These are the activations of a small neural network, seen along a few directions. Each row is one input.
Each table varies a few parts of the input and shows all the possible inputs, shuffled.
A made-up example of a description, with smaller parts first: one of 8 places around a ring, together with either a single point or (one of 2 separate values, together with one of 4 places along a line) or one of 11 places around a ring.
Shared parts are said once, and a part with two or three values counts as separate values.
In the rows, 128 means zero.

Other details of the inputs shift rows strongly along three fixed directions, in all tables alike. That doesn't count.
To show where, the next rows are all for the same input, with only those details redrawn:
[115 117 125 127 107 121  97 131 133 129 136]
[123 156 121  41 102 133 108 130 161  95 127]
[136  56 122 141 111 142  79 112 113 158 138]
[201 130 209 126 143 176 184 129 145 164 165]
[ 53 166 135 216 117  76 109 161 124 136 139]
[ 82 182 127 113 104 102 117 147 152  99 128]
[119 138 131  97 109 126 111 129 144 121 133]

A family of inputs:
r1: [ 87 146  81  86 115 121  86 135 142 107 124]
r2: [112  87 101  88 104 150 111 134 106 118 113]
r3: [119 174  89 148 125 102 167 142 181  63 155]
r4: [156  66 111  89 134 158 119 123 100 129 101]
r5: [131 148 138  97 120 120 105 118 130 113 118]
r6: [ 57 180  96 232 130  81 184 163 152  66 137]
r7: [119  97 163 205 150 113 147 143  96 148 111]
r8: [191 125 179 140 159 137 171 134 137 151 141]
r9: [128  88 123 198 136 121 132 151 103 170 152]
r10: [143  70 127 146 115 140  91  65  96 159  98]
r11: [109  75  85 165 121 124  73  84  77 151  98]
r12: [128 110 144 212 130 112 148 155 107 170 154]
r13: [214 160 214 122 151 148 213 136 139 150 147]
r14: [139 101 169 176 134 124 149 131  97 146 110]
r15: [ 52 207 146 228 137  82 149 186 122 138 155]
r16: [ 95 151 135 210 141 101 114 140  94 147 132]
r17: [123 145 106  88 114 109 115 133 123 106 111]
r18: [121 180 135  64 138 131 138 150 169 100 137]
r19: [ 97 113 134 199 130 109 102 133 126 154 143]
r20: [121  90  89  85 124 124 114 137 142 122 112]
r21: [121  84  91 168 143 105 111 141  97 143 111]
r22: [136 178 113  47 125 126 152 145 142  92 105]
r23: [113 198 155 129 153 108 147 140 144 113 129]
r24: [132 163 121  41 123 131 101 111 155  90 107]
r25: [120  98  94  86 132 125  88 141 146 119 135]
r26: [ 58 233 160 204 159  64 164 149 128 115 125]
r27: [179 168 199 120 153 186 221 104 141 160 144]
r28: [135 126  86  44 119 140 131 143 151 104 114]
r29: [223 143 170 162 162 174 222 127 181 109 199]
r30: [135 154 128  60 123 128 122 146 170 105 142]
r31: [153  99 115 100 139 154 113  92 108 138 112]
r32: [127  49  83 147 113 114  48 117  81 140 120]
r33: [206 121 166  90 140 167 184 126 122 141 121]
r34: [125  82  88  82  93 148  64 106 116 129 122]
r35: [138  84 124 177 142 123 101 138  85 156 141]
r36: [ 70 212 162 214 132  67 130 147 121 122 126]
r37: [112 123  80  41  99 148  87  99 128 107 120]
r38: [213 110 140 131 142 193 182  92 169 103 179]
r39: [ 86 209 115 103 131 105 142 179 161  98 141]
r40: [160  85 132 124 145 150 118  77 111 153 108]
r41: [119 116 134 198 161  97 110 153 112 146 138]
r42: [142  80 146 164 130 135 136 130  82 148 110]
r43: [143 102 118 106 122 160 105 120 120 143 141]
r44: [ 96 154 111 101 128 126 116 148 143 118 136]
r45: [135 111 162 177 125 134 125 123 122 163 150]
r46: [125 153 118  99 131 137 128  93 121 123  99]
r47: [ 94 176 158 226 139  89 138 154 100 140 134]
r48: [ 95 160 131 113 101 125 122  96 136 123 108]
r49: [156  76 126 113 117 142  95 129 128 147 142]
r50: [151 161 134  65 121 123 118 132 144  98 121]
r51: [ 76 168 123 104 128 104 147 164 141  94 111]
r52: [211  98 165  97 161 186 153 113 120 154 141]
r53: [191 113 172 115 153 192 182 103 130 165 150]
r54: [ 66 209 155 214 130  64 138 137 116 122 118]
r55: [192 114 182 145 144 143 179 130 126 154 125]
r56: [145 144  88  30 118 130 113 127 133  93 111]
r57: [186 125 194 149 176 153 169 131 125 159 149]
r58: [106 134  66 132 109 125 122  84 163  61 145]
r59: [144 119 113 108 145 130 109 141 119 126 129]
r60: [193  88 187  89 122 186 183 124 131 151 130]
r61: [195 110 191 113 133 182 173  90 134 164 146]
r62: [128 172 124  50 118 122 142 148 176  96 129]
r63: [181 122 198  89 138 179 199 140 151 142 137]
r64: [217 129 157 144 149 184 206 112 175 104 192]
r65: [101 148 118  97 130 123 108 133 149 118 133]
r66: [125 109  90  77  97 139  77  69 103 117  85]
r67: [113  47  78 155 106 118  53 132  99 152 135]
r68: [115 185 143  66 116 132 142 116 166 102 126]
r69: [135 118 113 109 144 111 132 137 130 125 109]
r70: [154  70 119 145 146 147  94 109  96 158 130]
r71: [100 116 112 183 140  93 125 161 126 148 139]
r72: [128  83 129 191 126 125  86 113  83 161 126]
r73: [107 179 166 140 157 107 181 165 126 113 108]
r74: [123 138 117 114 120 127 154 152 131 128 127]
r75: [125  60 100 163 134 105  59 126 105 141 121]
r76: [100  55  78 152  97 135  64  82  91 154 106]
r77: [143  73 129 183 143 109 122 131 109 156 115]
r78: [123 166 118  78 121 133 131 159 144 110 148]
r79: [133 103  98  94 117 142  92  91 102 127 109]
r80: [126 104 153 212 141 110 159 156 129 167 141]
r81: [129  62  88 152 142 101  84 128 103 142 116]
r82: [117  76  88  76 115 151 107 134 116 118 106]
r83: [107  91 136 203 149 124 122 119 111 170 139]
r84: [121 102 102  89 113 133  78  69 123 124  83]
r85: [118 147 104  95 129 123 138 155 146 121 135]
r86: [204 119 179  92 133 182 168  85 111 152 132]
r87: [134  71 131 149 115 139  90 116 114 156 140]
r88: [ 93 198 152 153 119 115 160 133 131 126 137]
r89: [ 84 202 125  95 121 103 155 160 121  82  99]
r90: [125  67  75 149 136 108  82 129  94 141 116]
r91: [130  60 130 201 119 118 124 137 110 175 130]
r92: [102 204 163 142 138 100 152 124 140 116 116]
r93: [ 92 115 130 186 122 118 114 102 121 153 119]
r94: [ 91 183 152 122 113 115 171 162 129 110 120]
r95: [ 88 200 117 108 125 102 117 149 126  94 121]
r96: [101 131  81  88  95 111 117 146 137 102 107]
r97: [117 132 135 115 125 128 116 136 150 129 139]
r98: [165 141 190 156 138 160 176 140 124 164 164]
r99: [125 116 113 110 108 115 115 135 137 127 127]
r100: [121 151 114  61 124 119  88 121 149  95 110]
r101: [112  98  83  79  96 155  86  83 114 128 107]
r102: [ 97 178  66 132 112  97 163 146 180  42 131]
r103: [ 82 127 120 188 131 110 119 113 119 152 116]
r104: [108 145  72 145 108 130 139  78 164  69 131]
Question: The inputs of r6 and r38 match in every part but one. If r42 is changed in the same way as r6 into r38, which row does it become?
Answer: r72
Question: The inputs of r61 and r91 match in every part but one. If r31 is changed in the same way as r61 into r91, which row does it become?
Answer: r21
Question: What do these inputs look like to the network?
Answer: one of 8 places along a line, together with either a single point or (one of 2 separate values, together with one of 6 places around a ring)
Question: Start at r25 and move only the place on the ring of 6, one step at a time. The first step leads to r39. Which rows follow, in order?
Answer: r78, r67, r49, r30
Question: List by row number the other rows that have the place on the line of 8 in common with r12.
Answer: r3, r8, r9, r13, r17, r56, r62, r71, r81, r85, r90, r99

A family of inputs:
r105: [ 85  79  91 210 119 111  87 117 105 146 132]
r106: [183  44 127 111 133 175 131  82 104 152 101]
r107: [192 135 200 125 155 168 175 124 125 166 139]
r108: [183 154 199 169 158 165 211 131 143 160 165]
r109: [147 142 192 252 169 116 201 150  81 179 137]
r110: [ 75  93  98 164 121  98  70 117  91 144 111]
r111: [108  84 104 111 111 128  76 106 103 140 111]
r112: [ 64 162  96 164 122  90 109 153 134 107 130]
r113: [176 130 178 138 154 145 186 149 143 151 149]
r114: [ 51 175 120 244 130  66 128 158 124 118 136]
r115: [134 173 127  72 122 136 145 141 157  83 131]
r116: [119  89  89 155 121 126  98 120 115 139 135]
r117: [106  89 106 198 125 104 100 112 116 141 131]
r118: [136 182 151 116 141 123 166 144 156 107 141]
r119: [ 77  91  89 203 125  97  90 146 105 143 133]
r120: [ 96 191 103  56 116 101 128 147 165  70 119]
r121: [206  22 129 110 123 191 116  80 118 150 140]
r122: [152  92 106  74 119 146 117 133 137 115 124]
r123: [160 131 134  67 129 154 157 140 153 124 133]
r124: [184  77  94  38 112 171 102  96 138 109 128]
r125: [110 132 127 120 108 115 104 126 117 133 114]
r126: [ 86 214  98  85 117  89 129 142 164  72 122]
r127: [143  63 124 153 128 138  84 114  95 168 118]
r128: [113 165 123 123 130 111 135 130 152 105 128]
r129: [131 189 159  88 141 133 150 134 141 122 120]
r130: [163 148 191 119 133 152 173 123 126 155 138]
r131: [ 86 191 107  44 116 112 103 126 143  86 100]
r132: [119 185 160 150 141 116 177 163 144 109 147]
r133: [127  92  89  52  96 135  64 107 119 120  99]
Question: What do these inputs look like to the network?
Answer: either one of 2 separate values or one of 9 places around a ring or (one of 3 separate values, together with one of 6 places along a line)
Question: Start at r105 and move only the place on the line of 6, one step at a time. The first step leads to r108. Which rows follow, in order?
Answer: r116, r112, r119, r123

A family of inputs:
r134: [108  94  86 150 118 131  83  87 121 128 132]
r135: [107 195 167 120 139 108 145 141 136 145 101]
r136: [100  93  72 161 124 121  80  94 120 113 115]
r137: [130 180 130  64 117 124 153 167 172 101 149]
r138: [157 134 188 222 148 141 207 112 129 147 148]
r139: [113 184 110  68 131 111 146 170 164  68 126]
r140: [190   6  81  42 113 170  88 114 129 123 123]
r141: [118 138 131 147 128 111 106 133  76 151  94]
r142: [157 149 128  99 131 149 166  98 149  98 127]
r143: [ 69 142 113 226 112  87 124 119 118 130 133]
r144: [160 100 200 164 163 160 176 125  78 212 131]
r145: [ 76  97 140 188 112 110  81 137  82 161 107]
r146: [ 62 157  71 138 121  81  85 173 141 100 137]
r147: [147  93  87  72 133 143  98 142 142 106 130]
r148: [194 114 196 109 143 148 132 104 109 160 138]
r149: [163  98 130 110 125 140 144 149 141 135 145]
r150: [124 203 145  96 117 142 162 110 170  99 140]
Question: What do these inputs look like to the network?
Answer: either one of 5 separate values or (one of 2 separate values, together with one of 6 places around a ring)
Question: Change only the choice among 2 separate values in r136. List by row number the other rows that result.
Answer: r147

A family of inputs:
r151: [112 116 132 204 147  94 110 148 106 149 133]
r152: [ 89 159 131 138 123  97 129 160 123 123 116]
r153: [138 148 151  96 128 132 134 145 142 129 133]
r154: [ 91 131 105 132 121  93 103 148 109 117 103]
r155: [148 160 179 137 138 154 185 131 140 145 145]
r156: [184  67 111  81 137 168 105  99 122 139 129]
r157: [130 133 121  78 106 140 121 110 142 114 120]
r158: [110  83 118 178 125 123 102 131 104 163 132]
r159: [147 177 138  78 127 137 149 112 157  94 126]
r160: [136 146 137  81 110 143 130 115 154 114 131]
r161: [117 101 111 169 134 119  96 126 110 147 139]
r162: [136 144 138 107 129 138 129 132 140 133 143]
r163: [ 86 116  88 115 100 109  91 116 124 110 105]
r164: [111 154 131 148 135 117 148 131 123 118 118]
r165: [115 106 128 144 124 116 107 143 114 147 124]
r166: [143 156 144  92 131 128 132 138 141 118 137]
r167: [102 101 133 227 135 113 111 131 105 162 147]
r168: [ 70 157 104 133 115  96 117 149 123 117 113]
r169: [167 146 202 172 155 139 176 153 130 166 161]
r170: [123  94 126 176 125 124 126 114 101 142 118]
r171: [107  92  52  94 109 119 106 147 162  79 138]
r172: [158 175 178 138 148 149 182 126 145 133 156]
r173: [140 181 143  72 138 121 152 143 150 102 116]
r174: [100 143  92 107 126 106 106 128 130 107 109]
r175: [166  52 124 104 121 175 100  96 121 156 137]
r176: [152 149 182 192 149 131 188 125 120 148 136]
r177: [175 125 178 146 153 157 186 136 112 157 138]
r178: [132 153 143  96 126 139 139 138 144 130 138]
r179: [212  21  80  67 118 184 110 104 137 115 137]
r180: [179  51 114 118 138 170 104  89 113 148 131]
r181: [122  86 109 173 136 125 107 108 108 144 122]
r182: [107 117 124 205 126 105 106 118 114 142 141]
r183: [140 147 129  89 134 135 146 130 131 116 114]
r184: [114 154 136 137 115 120 125 122 139 120 137]
r185: [147 153 138 103 131 135 151 109 143 112 123]
r186: [ 98 159 112 104 124  95 117 147 128 102 101]
r187: [ 90 138 107 127 115 116 119 130 123 118 114]
r188: [ 70 173  95 107 113 100 119 136 131  88 103]
Question: What do these inputs look like to the network?
Answer: either one of 2 separate values or (one of 4 places along a line, together with one of 9 places around a ring)
Question: Change only the place on the line of 4 in r159. List by row number the other rows that result.
Answer: r151, r156, r180
Question: List by row number the other inputs of the same sort as r171.
Answer: r179

A family of inputs:
r189: [153  86 116  93 141 151 105 111 124 128 122]
r190: [211 135 174 118 163 159 202 129 155 128 166]
r191: [162 144 117  24 120 151 136 124 140 108 111]
r192: [108 192 157 141 129 114 168 134 134 109 124]
r193: [100 128 106 108 104 104  78 143 123 114 118]
r194: [135 142 136 126 127 132 124 111 129 135 135]
r195: [126 171 171 142 131 114 165 159 142 142 139]
r196: [112  62  77 169 113 115  81 143 127 126 141]
r197: [160  82 149 160 148 160 156 128 109 175 137]
r198: [109 155 140 156 138 119 151 151 116 130 131]
r199: [ 67 174  82 120 117  69  80 144 123  84 102]
r200: [142  86 139 181 135 144 109 105 106 165 147]
r201: [ 50 137  89 187 119  91  80 126 116 125 127]
r202: [115 160 165 136 129 122 158 155 144 138 140]
r203: [ 97 203 127 153 119 104 176 148 165  81 128]
r204: [144  90 109 109 119 145  86  95 111 135 131]
r205: [123 132 114  87 107 135 120 109 140 111 101]
r206: [100 165 149 156 124  94 133 159 128 132 133]
r207: [108  20  82 140 109 135  46 119 100 152 121]
r208: [100 151 104 168 134 104 153 158 138 107 143]
r209: [152 159 124  30 132 144 128 122 152  89 117]
r210: [134 133 140 110 126 148 151 111 132 119 118]
r211: [186  70 147 191 141 163 150 110 125 164 174]
r212: [160 158 134  36 112 151 145 106 142  92 109]
r213: [137 121 138 138 128 138 127 110 129 151 137]
r214: [193 114 141  53 141 161 134 110 141 125 119]
r215: [124  95 135 199 148 106 120 131 104 162 129]
r216: [102 126 115 140 117 107 118 118 121 123 107]
r217: [ 67 177 114 155 115  77 120 134 126 102 103]
r218: [130  78 112 104 112 135  83 126 115 133 127]
r219: [102 133  72  38 105 121  97 128 136  95  98]
r220: [132 152 153 127 143 145 173 144 128 132 136]
r221: [160 143 185 166 163 142 180 137 134 154 142]
r222: [169  60 118 121 131 157 105 116  97 155 123]
r223: [111 147 152 199 137 121 142 126 126 159 146]
Question: What do these inputs look like to the network?
Answer: one of 5 separate values, together with either a single point or one of 6 places around a ring
Question: The inputs of r208 and r211 match in every part but the choice among 5 separate values. If r219 is changed in the same way as r208 into r211, which row does it become?
Answer: r213
Question: List by row number the other rows that have the choice among 5 separate values in common with r210.
Answer: r192, r203, r205, r212, r216, r217
Question: Change only the choice among 5 separate values in r212. List by row number the other rows that result.
Answer: r193, r199, r204, r222
Question: Start at r195 and move only the place on the ring of 6, one step at a time. The first step leads to r202. Which rows follow, in order?
Answer: r207, r218, r193, r206
